-2.99	+5.51	+5.87	+5.08	-5.62	-2.23	-6.03	+5.81	-1.60	-2.50	+5.32	+6.54	+5.98	+4.37	+6.83	-2.84	+5.30 -> K_359
-6.06	+4.23	-4.13	+3.80	+8.31	-5.35	+3.75	-4.26	-4.76	-5.61	+1.39	-4.35	-4.21	-2.35	+2.81	-2.43	-4.11 -> K_27
+4.16	+5.10	-5.53	+6.22	-0.59	+5.45	-6.25	-5.66	+6.34	+4.79	+7.55	-4.71	-5.32	-5.40	+4.49	-4.64	-6.01 -> K_970
+5.23	-5.93	-4.64	-5.21	-5.12	+3.86	+5.43	-4.41	+2.97	+4.38	-3.45	-4.77	-4.60	-5.20	-5.66	+7.52	-4.00 -> K_515
+3.60	+4.12	-6.48	+4.91	-5.60	+3.38	+2.46	-6.44	+3.58	+3.58	+6.54	-5.71	-6.29	-6.89	+4.03	+5.65	-6.36 -> K_434
-2.70	+4.00	-5.56	+4.65	+6.74	-1.33	-0.59	-5.67	-0.48	-1.93	+3.44	-5.57	-5.57	-4.15	+2.20	-7.56	-5.55 -> K_108
+5.60	-2.63	-3.23	-1.64	-5.25	+5.83	-6.19	-3.17	+5.77	+5.64	+0.37	-2.84	-3.04	-3.87	-2.24	-2.91	-3.38 -> K_67
-3.53	+4.33	-5.99	+4.22	-2.69	-4.02	+5.64	-5.91	-4.00	-3.71	+2.97	-5.56	-5.91	-6.16	+3.82	+5.14	-5.66 -> K_705
len: +3.60	+4.12	-6.48	+4.91	-5.60	+3.38	+2.46	-6.44	+3.58	+3.58	+6.54	-5.71	-6.29	-6.89	+4.03	+5.65 | 16
len: +5.23	-5.93	-4.64	-5.21	-5.12	+3.86	+5.43	-4.41	+2.97	+4.38	-3.45 | 11

+2.35	-4.50	+1.43	+2.36	+0.89	+1.80	+1.17	-4.43	-0.17	-1.71	-1.37	+2.34	+0.33	-2.54	+3.25	-1.05	-1.45	-2.51	-0.87	+1.00	-4.70	-1.53	-0.01	+3.97	+1.50	+1.43	-0.20	-5.52	+0.10	+1.64	-5.74	-1.52	+1.73	+0.35	+2.05	-3.86	+2.98	-7.65 : K_961
+2.57	-4.68	+1.76	+2.66	+0.95	+1.84	+1.53	-4.47	-0.06	-1.52	-1.45	+2.34	+0.07	-2.38	+3.16	-1.20	-0.97	-2.58	-0.50	+0.86	-5.28	-1.64	-0.08	+4.21	+1.54	+1.28	-0.22	-5.81	+0.17	+1.62	-5.85	-1.63	+1.84	+0.52	+1.90	-3.93	+3.15	-7.97 : K_904
+0.39	-0.87	+0.63	-0.15	+0.23	+1.10	-2.10	-0.39	+0.46	+0.44	+0.07	+0.77	+0.70	+0.68	+1.52	+0.23	-1.07	-0.53	-0.57	-0.04	+0.88	-1.03	-0.07	-1.60	-1.39	-0.26	+0.89	+0.26	-0.84	+0.30	+0.66	-0.85	-0.16	-1.45	+0.40	+0.13	-0.77	+0.05 : K_27
len: +0.39	-0.87	+0.63	-0.15	+0.23	+1.10	-2.10	-0.39	+0.46	+0.44	+0.07	+0.77	+0.70	+0.68	+1.52	+0.23	-1.07	-0.53	-0.57	-0.04	+0.88	-1.03	-0.07	-1.60	-1.39	-0.26	+0.89	+0.26	-0.84	+0.30	+0.66	-0.85	-0.16	-1.45 | 34
len: +2.35	-4.50	+1.43	+2.36	+0.89	+1.80	+1.17	-4.43	-0.17 | 9
len: +0.39	-0.87	+0.63	-0.15	+0.23	+1.10	-2.10	-0.39	+0.46	+0.44	+0.07	+0.77	+0.70	+0.68	+1.52	+0.23	-1.07	-0.53	-0.57	-0.04	+0.88	-1.03	-0.07	-1.60	-1.39	-0.26	+0.89	+0.26 | 28
len: +2.35	-4.50	+1.43	+2.36	+0.89	+1.80	+1.17	-4.43	-0.17	-1.71	-1.37	+2.34	+0.33	-2.54	+3.25	-1.05	-1.45	-2.51	-0.87	+1.00	-4.70	-1.53	-0.01	+3.97	+1.50	+1.43	-0.20	-5.52	+0.10	+1.64	-5.74	-1.52	+1.73 | 33
len: +2.57	-4.68	+1.76	+2.66 | 4
len: +2.57	-4.68	+1.76	+2.66	+0.95	+1.84	+1.53	-4.47	-0.06	-1.52	-1.45	+2.34	+0.07	-2.38	+3.16	-1.20	-0.97	-2.58	-0.50	+0.86	-5.28	-1.64	-0.08	+4.21	+1.54	+1.28	-0.22	-5.81	+0.17	+1.62	-5.85	-1.63	+1.84	+0.52	+1.90	-3.93	+3.15	-7.97 | 38

+4.36	-1.35	+5.89	+3.48	-2.37	+0.09	+0.08 : K_67
-0.26	+0.61	-1.69	-4.67	-1.25	-2.19	+0.79 : K_705
+4.16	-0.83	+6.36	+1.10	+3.24	+0.61	-4.49 : K_359
+0.47	-2.41	-0.32	+2.52	-4.25	+1.94	+4.42 : K_970
+4.16	-2.24	+6.36	+1.10	+3.24	+0.61	-4.49 : K_108
+4.36	-1.35	+4.51	+3.48	-2.37	+0.09	+0.08 : K_961
+4.36	-1.35	+4.51	+3.79	+0.27	-0.40	-0.71 : K_20
+0.27	+2.82	+0.87	+4.70	+0.92	-1.50	-2.56 : K_904
len: +4.36	-1.35 | 2
len: +4.36	-1.35	+5.89	+3.48 | 4
len: +0.27 | 1
len: +4.36	-1.35	+4.51	+3.79	+0.27 | 5
len: +4.36 | 1

-0.26	+4.03	-0.52	+0.44	+0.00	+0.34 -> K_434
+3.57	+1.12	-2.06	-1.58	+0.42	-0.94 -> K_961
-0.78	-2.05	-0.81	+0.00	+0.50	+2.89 -> K_359
+0.62	+6.54	+0.00	+0.00	+3.51	-0.17 -> K_687
+2.73	-0.10	+0.00	+0.00	-1.01	-1.45 -> K_67
+0.10	-3.40	+1.00	-2.25	+0.00	+0.00 -> K_970
+0.65	-1.02	+1.74	+1.59	-0.89	+0.00 -> K_515
+0.40	-0.87	+1.94	+0.92	+0.05	+0.00 -> K_705
+0.00	-0.21	+0.00	-1.42	+1.98	+0.70 -> K_904
-1.59	+1.78	+0.75	+0.07	-1.07	-4.72 -> K_108
len: +0.00	-0.21	+0.00	-1.42 | 4
len: +0.10	-3.40 | 2
len: +2.73	-0.10	+0.00	+0.00 | 4
len: +0.40	-0.87	+1.94	+0.92 | 4
len: -0.26	+4.03 | 2
len: +0.62	+6.54	+0.00	+0.00 | 4

-0.45	+3.02	-0.64	-6.01 : K_970
+0.99	+3.07	-0.14	-1.77 : K_904
+1.13	+2.76	+0.03	-1.31 : K_108
+3.29	-5.07	+4.99	+2.23 : K_20
-4.03	+0.65	-3.27	+1.95 : K_705
len: -4.03	+0.65	-3.27	+1.95 | 4
len: +1.13	+2.76	+0.03 | 3
len: +0.99	+3.07 | 2
len: -4.03	+0.65	-3.27 | 3

